These are the activations of a small neural network, seen along a few directions. Each row is one input.
In each table, some parts of the input vary, and every possible input appears once, in random order.
Descriptions start from the smaller parts, as in this example, which fits no table here: values(3) and (point or line(9) or (line(6) and ring(8))).
Shared parts are said once, and a part with two or three values counts as separate values.
In the rows, 128 means zero.

Other details of the inputs vary at random and push rows far along two fixed directions, the same in every table; ignore that.

A family of inputs:
x1: [124 119 119 133 132 134 130 129 131 136 118]
x2: [150 115 116 140 103 130 139 170 106 119  87]
x3: [158 151 134 153 133 117 150 110  98  95 105]
x4: [ 68  94 138 124 130 151 105 196 167 160 127]
x5: [197 171  99 128 122 104 148  14  87 109 143]
x6: [193 107 105 140  70 139 163 181  85 103  63]
x7: [ 88 141 140 108 146 121  98 105 162 165 182]
x8: [ 57  92 153 143 144 163 129 225 164 136 120]
x9: [156 129 109 119 112 126 143  91 110 104 128]
x10: [204 186 122 143 129  73 131  39  76 107 114]
x11: [122 130 133 138 145 120 127 140 131 134 120]
x12: [ 87 111 160 120 133 135 108 211 161 148 123]
x13: [182 115 107 140  92 137 166 175  81  85  52]
x14: [ 86 162 141 129 175 115 112  47 149 143 193]
x15: [119 174 173 130 180  89  94  78 153 153 178]
x16: [137 128 135 142 135 125 134 141 132 131 123]
x17: [ 63  95 143 139 142 165 126 186 164 143 130]
x18: [139 130 111 131 117 132 150  85 103  92 128]
x19: [137 129 142 135 137 123 122 141 134 139 133]
x20: [182  98  95 138  79 158 171 161  95 102  69]
x21: [ 94 155 138 112 172  98  97  53 151 144 183]
x22: [ 89 134 150 105 153 121  97 100 162 148 185]
x23: [ 90 138 142 109 157 129 100 106 164 160 186]
x24: [137 107  94 118 102 152 151 150 109 109 100]
x25: [ 65  93 131 105 123 148 104 187 160 138 134]
x26: [101 162 131 116 161 101  93  56 147 156 185]
x27: [211 183 127 145 136  82 144  35  84 101 121]
x28: [153 110 114 129  92 141 139 154 115 132 100]
x29: [ 78  84 144 121 129 165 114 214 172 158 129]
x30: [173  99  91 110  58 149 158 161  87  90  81]
Each input here is: line(5) and (point or ring(5)).
Q: Changing only the line(5) part turns x26 into x4. The same change can be made to x5. Which row results?
A: x20
Q: A walk changes only the line(5) part. It starts at x3 and steps to x8. List the rest of the walk in order.
A: x17, x14, x18
Q: List by row number the other rows that have the line(5) part in common with x22.
A: x9, x18, x21, x25, x30

A family of inputs:
x31: [113 133 160 152 173 115 100 121 174 174 156]
x32: [111 158 169 106 174  93  82 149 164 155 168]
x33: [134  78  88 139  51 191 172 204 110 127  92]
x34: [ 77 106 115 101 153 161 123 155 168 170 151]
x35: [156 177 110 151 127  84 128  81  88 145 109]
x36: [114 127 104 108 144 158 137 109 133 124 138]
x37: [170 170 103 143 151  92 137  83 104 142 121]
x38: [119 157 183 120 169 110  93 146 168 156 184]
x39: [153 146 138  96 124 118 117  96 136 137 184]
x40: [100 156 129 145 140 115 112 136 107 131 107]
x41: [162 151  77 119 128 108 140  61 104 134 138]
x42: [100 138 174 166 152 116  97 119 169 180 155]
x43: [136 136 146 141 123 112 116  35 131 127 170]
x44: [ 77  88 141 136 113 157 103 153 176 173 160]
x45: [206 118  69 126  91 115 145  74  85 107  92]
x46: [ 89 127 140 129 172 144 126 181 170 173 129]
x47: [162 120 144 104 117 144 138 212 133 118  92]
x48: [153 161 177 136 120 111 117 134 123 139 156]
x49: [ 87 108 149 101 170 127 103  94 175 144 163]
x50: [103  87  94 111  58 161 153 204  98  68  67]
x51: [127 173 171 159 153 102 133  65 115 109 159]
x52: [149 136  98 127 126 135 144  82 118 146 156]
x53: [161 153 139 150 127  74 115  71  95 111 102]
x54: [128 139 104 107 131 112 139  78 113  89 142]
x55: [140  97 110 152 107 181 168 226 106 101  73]
x56: [189 125  75 131  67 107 133  72  74 112  82]
x57: [141 131 147 106  83 138 126 135 128 134 163]
x58: [125 115 122 111 146 104 112  73 135 124 150]
x59: [142  86 147 150 124 143 143 187 134 107  92]
x60: [145 133 169 169 129 106 129  97 120 122 129]
x61: [104 134 146 135 176  97  93 124 168 172 140]
x62: [ 42 114 117 111 130 149  98 158 141 147 143]
x63: [144 158 128  89  96  99 102  92 103 128 144]
x64: [158 118 110 133 124 128 123  78 134 141 149]
x65: [156  85 102  77  67 158 142 218 111 100  87]
x66: [ 72 122 161 121 170 141 133 183 173 114 130]
x67: [ 78 152 155 127 184 101 110 127 159 117 154]
x68: [132  64 122 122  98 160 149 165 129 105 109]
x69: [106 126  94 112 139 142 124 116 125 122 141]
x70: [150 190 158 121 137  68  91  90 114 141 146]
x71: [134  77  82 125  80 200 171 202 108  95  90]
x72: [230 142  98  86  83 132 161  94  81  92 105]
x73: [153 158 106 144 105 139 144  46  94 116 152]
x74: [ 50 103 154 124 117 163 127 165 163 116 166]
x75: [ 67 129 163 160 149 155 120 175 149 151 147]
x76: [191 132  86 109 100 141 180  79  82  55  98]
x77: [114 139 129 118 142 126 139  75 136 102 174]
x78: [100 107 153 130 165 135 114 175 180 170 119]
x79: [138 113 119 151 126 154 154 192 123 146 100]
x80: [137  91 134 137 129 125 130 187 130 106  79]
x81: [129 108 125 149 104 120 117 181 122 143  69]
x82: [140 114 110 113 139 131 119  90 147 148 135]
x83: [ 59 160 167 133 166  97  98 128 142 123 142]
x84: [189 152  89 146 128 119 156 104  67  92  84]
x85: [151 135 112 124 102  90 117  46  95 106 119]
x86: [125 120 120 133 141 167 148 184 122 117  86]
x87: [105 105  87 119  86 142 134 163 109 138  98]
x88: [153 130 150 137 161 106 131 102 136 118 112]
x89: [ 69 118 169 137 163 140 134 188 167 115 147]
x90: [134 153 140 167 132 122 139 117 119 160 138]
Q: What is each input in this table made of?
A: values(2) and line(5) and (point or ring(5))
Q: Changing only the line(5) part turns x72 into x57. The same change can be made to x78. Which row results?
A: x42
Q: Changing only the line(5) part turns x41 into x33. The same change can be made to x80. Which row results?
A: x60
Q: A walk changes only the line(5) part. It starts at x74 and steps to x77. List the rest of the walk in order.
A: x76, x54, x50
Q: A walk changes only the ring(5) part. It starts at x80 and steps to x67. List the rest of the walk in order.
A: x84, x37, x61
Q: Which other rows does x90 become when the values(2) part takes its other values? List them by row number.
A: x33
Q: List by row number the other rows that have the line(5) part and the values(2) part in common with x89.
A: x31, x38, x55, x59, x79
